Each row below holds a small network's activations on one input, seen along a few directions.
Each table varies a few parts of the input and shows all the possible inputs, shuffled.
A made-up example of a description, with smaller parts first: one of 6 places along a line, together with either a single point or (one of 2 separate values, together with one of 5 places around a ring) or one of 11 places along a line.
Shared parts are said once, and a part with two or three values counts as separate values.
In the rows, 128 means zero.

Other details of the inputs vary at random and push rows far along two fixed directions, the same in every table; ignore that.

Table:
r1: [138 120 132 131 136 121 118 119 136 132 130 126 126]
r2: [136 121 134 130 131 120 116 121 134 133 127 132 127]
r3: [139 118 132 129 134 121 120 121 137 134 128 126 126]
r4: [131 131 126 136 125 134 139 121 127 144 123 133 126]
r5: [128 133 127 140 129 133 139 117 126 141 125 131 126]
r6: [133 129 124 136 126 134 141 121 126 140 124 128 125]
r7: [136 120 131 131 137 119 120 121 137 132 132 127 125]
r8: [102 164 105 120 124 118 139 198 103  95 136 116 110]
r9: [129 132 127 135 127 137 136 118 127 137 125 127 123]
r10: [102 159 101 109 119 121 141 200 104  92 134 121 113]
r11: [132 130 126 136 124 134 139 119 127 142 120 133 127]
r12: [132 129 125 136 127 133 142 121 126 143 125 128 125]
r13: [130 130 124 137 127 134 139 115 126 139 124 128 127]
r14: [132 130 125 135 124 136 138 120 127 140 125 128 123]
r15: [138 118 133 129 134 121 120 124 136 134 129 126 125]
r16: [136 121 138 128 132 124 113 120 133 130 127 131 124]
r17: [102 160 102 111 121 122 140 193 105  91 137 114 111]
r18: [ 47  59 116  31 145 116 151  68 109  65  99 142 224]
r19: [139 129 145 141 112 150 123 125 140 130 137 129 149]
r20: [135 121 135 132 133 119 117 121 136 134 128 133 126]
r21: [130 129 126 133 126 138 138 120 127 138 123 128 124]
r22: [140 134 145 144 118 148 125 125 137 125 144 118 146]
r23: [133 129 123 134 125 135 140 120 125 139 124 128 126]
r24: [136 122 133 130 134 123 115 122 133 129 130 128 125]
r25: [140 117 132 128 133 123 118 121 137 132 130 127 124]
r26: [138 118 134 130 132 121 118 122 136 136 127 130 125]
r27: [132 131 126 135 121 136 136 119 128 142 123 133 123]
r28: [129 134 130 138 126 138 133 116 127 140 123 130 124]
r29: [131 130 123 137 127 136 137 115 127 139 126 128 126]
r30: [129 134 127 137 123 133 136 119 125 141 122 133 126]
r31: [137 122 134 133 135 121 115 121 134 133 129 128 125]
r32: [115 152 117 113 130 111 114 195 116  90 142 115 106]
r33: [130 135 129 137 120 135 133 119 126 141 123 132 123]
r34: [102 162 104 109 119 122 138 201 105  92 133 120 110]
r35: [137 122 145 139 117 150 127 117 138 131 141 122 153]
r36: [129 131 125 139 130 132 142 118 127 140 126 129 126]
r37: [139 121 136 129 136 125 115 119 137 132 131 126 123]
r38: [114 151 116 109 125 109 115 196 115  90 141 118 108]
r39: [139 120 135 127 130 124 115 123 138 134 128 130 122]
r40: [117 147 114 110 127 108 119 194 118  94 137 119 111]
r41: [ 44  64 116  25 142 119 146  78 105  57  99 137 219]
r42: [137 121 134 129 130 123 114 121 133 131 128 132 125]
r43: [135 122 135 127 133 123 114 120 134 130 131 128 125]
r44: [136 117 133 129 133 120 120 122 138 134 128 132 126]
r45: [130 134 126 137 122 135 135 119 124 139 123 133 125]
r46: [139 136 148 143 119 149 121 117 138 128 144 125 151]
r47: [129 134 126 139 126 133 136 119 125 140 124 129 126]
r48: [137 134 147 142 111 149 120 123 137 124 138 131 150]
r49: [128 135 130 136 122 137 133 118 126 140 122 133 124]
r50: [128 133 128 137 124 133 137 119 124 143 123 133 127]
r51: [127 132 127 137 126 132 139 119 125 140 123 135 127]
r52: [136 120 136 132 132 121 116 120 134 136 128 131 126]
r53: [139 119 132 127 130 123 117 123 136 132 128 131 124]
r54: [130 134 126 139 125 135 135 118 124 139 125 129 124]
r55: [139 118 134 126 133 123 118 120 137 132 130 126 124]
r56: [138 121 134 127 134 123 116 119 136 130 132 126 124]
r57: [134 121 133 133 137 119 118 122 135 131 131 129 126]
r58: [136 122 135 133 136 121 116 122 134 134 130 128 125]
r59: [131 129 125 137 128 132 144 122 127 141 125 129 125]
r60: [136 120 132 131 136 120 119 121 136 133 131 126 125]
r61: [138 121 136 128 131 124 115 124 138 133 127 130 121]
r62: [103 163 106 116 120 122 136 193 105  95 136 117 109]
r63: [129 130 125 137 128 133 140 118 126 141 126 127 126]
r64: [131 129 126 137 126 133 141 119 128 144 123 135 127]
r65: [138 119 131 128 135 123 117 119 135 130 132 126 126]
Description of these inputs: one of 5 places around a ring, together with either a single point or (one of 2 separate values, together with one of 6 places along a line).
- Changing only the place on the ring of 5 turns r26 into r58. The same change can be made to r39. Which row results? => r43
- Changing only the place on the ring of 5 turns r17 into r62. The same change can be made to r65. Which row results? => r24
- Change only the place on the line of 6 in r56. List by row number the other rows that result. => r1, r7, r37, r60, r65
- Which other rows agree with r52 in the place on the ring of 5? List them by row number. => r2, r16, r20, r30, r33, r38, r42, r45, r48, r49, r50, r51
- Change only the choice among 2 separate values in r13. List by row number the other rows that result. => r1

Table:
r66: [133 133 134 134 122 131 122 130 129 134 127 134 124]
r67: [129 139 124 136 116 145 147 136 123 133 127 124 131]
r68: [135 135 134 137 130 128 119 133 131 128 135 123 125]
r69: [139 126 127 132 128 124 127 137 132 135 128 126 117]
r70: [ 86 122 117  81 125 121 131 152 111  78 125 128 159]
r71: [134 132 126 133 127 128 129 131 130 140 123 132 114]
r72: [136 128 125 133 127 124 129 135 131 138 125 129 115]
r73: [130 135 125 134 133 125 130 131 126 135 128 127 113]
r74: [133 136 135 139 128 130 120 126 131 130 132 127 124]
r75: [137 127 128 134 135 123 126 130 133 131 134 121 123]
r76: [134 130 125 137 134 123 129 128 129 138 129 124 115]
r77: [139 129 130 134 133 125 121 131 134 130 138 120 122]
r78: [132 137 133 139 129 129 122 125 127 133 130 130 123]
r79: [130  62 151 111 136 142 133  14 148 153 105 149 189]
r80: [129 144 121 147 122 141 148 133 124 137 135 123 127]
r81: [ 93 118 118  85 127 122 132 149 116  82 127 126 156]
r82: [135 126 126 135 135 122 128 129 130 134 132 122 119]
r83: [132 136 126 138 129 126 128 125 126 135 127 130 115]
r84: [133 134 129 133 123 130 124 129 128 135 123 134 121]
r85: [130 138 127 138 129 128 124 128 126 133 127 129 119]
r86: [139 126 128 131 128 125 125 140 134 129 132 126 121]
r87: [135 132 136 135 121 131 119 130 132 132 129 132 126]
r88: [136 130 133 135 132 128 120 132 134 127 138 122 124]
r89: [ 85 121 110  82 124 120 140 138 106  89 115 134 151]
- What is each input in this table made of? => one of 2 separate values, together with either a single point or one of 11 places around a ring
- Changing only the choice among 2 separate values turns r88 into r81. The same change can be made to r75. Which row results? => r86
- Change only the choice among 2 separate values in r76. List by row number the other rows that result. => r72
